A small network was shown many inputs. Here are its activations along a few directions, one row for each input.
Each table varies a few parts of the input and shows all the possible inputs, shuffled.
A made-up example of a description, with smaller parts first: one of 8 places around a ring, together with either a single point or one of 9 places around a ring or (one of 2 separate values, together with one of 6 places along a line).
Shared parts are said once, and a part with two or three values counts as separate values.

Other details of the inputs shift rows strongly along two fixed directions, in all tables alike. That doesn't count.

Rows:
x1: [-36   4  25  13  27  36  22  30 -50 -23 -18  46  -2  -6  62 -23]
x2: [-52 -10  44 -13  25  35  12  41 -69 -20  26  10 -14 -40  81 -25]
x3: [ 25  -1 -19  -6  -3 -33 -11 -20  36  20 -10 -43  -3  21 -63  33]
x4: [-10 -19 -10  36 -34 -39  11 -20   9  -8  39  43   9  14   4 -18]
x5: [-52   4   6  -5  21  16  23  28 -44 -38 -24  60   4 -16  81 -41]
x6: [ -2  37   0 -54  70  58 -12  38 -26   2 -81 -51 -14  10  -4  17]
x7: [ 12  47 -14 -34  50  45 -20  32  -9  -3 -65 -52 -14   1  -6  22]
x8: [ -5 -38  12  52 -50 -38  14 -22  15 -11  44  55  15   4   1 -11]
x9: [-47  -2  28 -21  31  59   2  23 -85  -5  27  31   7 -40  56 -26]
x10: [ 47   0  -8  -4  -6 -14  -5 -17  46  25 -11 -39  -2  14 -56  23]
x11: [-16 -10 -14  35 -37 -41   8 -24  12 -22  34  50  10  -5  11 -33]
x12: [-51  22  16  19  28  16  22  32 -64 -27 -13  39   4  -6  67 -14]
x13: [ -2  29 -12 -74  62  49 -12  36 -23   3 -86 -43 -14  22   9   7]
x14: [-11 -16   9  65 -44 -41  12 -26   9  -4  51  44  12   5  -2 -16]
x15: [ 45   5  -9  -7 -12  -8 -16 -16  41  19 -10 -40   2  18 -65  17]
x16: [-53  14  24   4  36  17  25  33 -62 -23 -18  42   1  -1  56 -19]
x17: [ 50   9 -17   5  -8  -9 -12 -18  43  16 -10 -45   2   8 -50  34]
x18: [  1  -6   4  70 -52 -35   6 -20  22 -10  46  43   7 -12   5  -6]
x19: [ -5 -13 -10  27 -57 -16   0 -27  18 -23  31  50  15   1  10 -44]
x20: [ 37 -10  -3 -27  -2   1 -25 -31  21  48  36 -58   2 -27 -57  31]
x21: [-21  13  11  31   6  24  11  22 -33 -28  -4  42  -1 -15  54 -17]
x22: [ -3 -29  -3  36 -39 -34  13 -19  17  -6  36  47  13  12  10 -18]
x23: [  1  29 -12 -72  64  40  -6  31  -5   3 -81 -37 -17  16  11  17]
x24: [ -7  30  19 -88  75  72 -22  48 -52   4 -45 -82 -32 -25  25   7]
x25: [ 44  -5 -22 -17 -19 -10 -17 -21  43  19 -15 -35  -3  26 -58  18]
x26: [ -1 -28  18  57 -45 -37  18 -19  18  -5  49  52  16   2   0 -15]
x27: [-36  14  19  17  18  44  15  35 -63 -39 -11  52  10  -8  70 -28]
x28: [ -9   4  -1  70 -52 -40   7 -19  12 -11  48  42   6 -11   3 -10]
x29: [ 40  10 -13   6  -6 -23  -9 -18  47  20 -12 -47   3   7 -52  42]
x30: [ 45  -6 -26 -18 -11 -16 -11 -24  52  22 -15 -38  -3  24 -47  20]
x31: [ 43 -10 -14  -9 -10 -14 -11 -19  47  20 -16 -38  -3  17 -58  29]
x32: [ 33   0 -24 -21  -6 -29 -15 -17  60  21 -16 -33  -1  20 -48  25]
x33: [ 49 -11   6 -27 -13  -7 -26 -19  30  29  33 -81 -17 -22 -41  22]
x34: [-10 -26  -3  46 -43 -42  16 -23   6 -10  47  53   9  11   1 -15]
x35: [ 15  -6 -14 -22   1 -16 -23 -25  15  53  38 -66   5 -22 -64  34]
x36: [-15  40 -19 -73  79  23 -10  37 -15   4 -81 -45 -19  16   3  20]
x37: [ 22 -12  -3 -22   3  -6 -20 -25  25  50  34 -65   5 -25 -60  33]
x38: [ 36  -7 -21 -15  -6 -26  -4 -15  50  25 -17 -38  -4  20 -54  32]
x39: [  5 -32   7  47 -58 -19   1 -23  11 -17  44  53  14  10  -8 -23]
x40: [-24  31  11 -85  80  45 -14  51 -49  15 -43 -95 -33 -25  15  28]
x41: [  2 -16  -4  24 -53 -15  -4 -21  22 -14  37  53  12  16   3 -31]
x42: [-51   4  31  14  30  24  24  35 -54 -23 -21  50   2  -8  68 -20]
x43: [  9 -35   0  45 -53 -24  20 -25  17 -10  46  55  10   9   6 -19]
x44: [-42   2   5  -6  14  28  21  19 -40 -39 -22  57   2 -13  79 -41]
Each input here is: one of 4 places along a line, together with either one of 2 separate values or one of 9 places along a line.
- The inputs of x40 and x24 match in every part but the place on the line of 4. If x34 is changed in the same way as x40 into x24, which row does it become? => x25
- The inputs of x17 and x27 match in every part but the place on the line of 4. If x44 is changed in the same way as x17 into x27, which row does it become? => x19
- List by row number the other rows that have the place on the line of 4 in common with x22. => x2, x5, x8, x18, x26, x29, x32, x37, x38, x42
- Which other rows does x36 become when the place on the line of 9 takes its other values? List them by row number. => x3, x4, x11, x12, x14, x16, x28, x34
- Which other rows does x20 become when the place on the line of 4 takes its other values? List them by row number. => x9, x35, x37
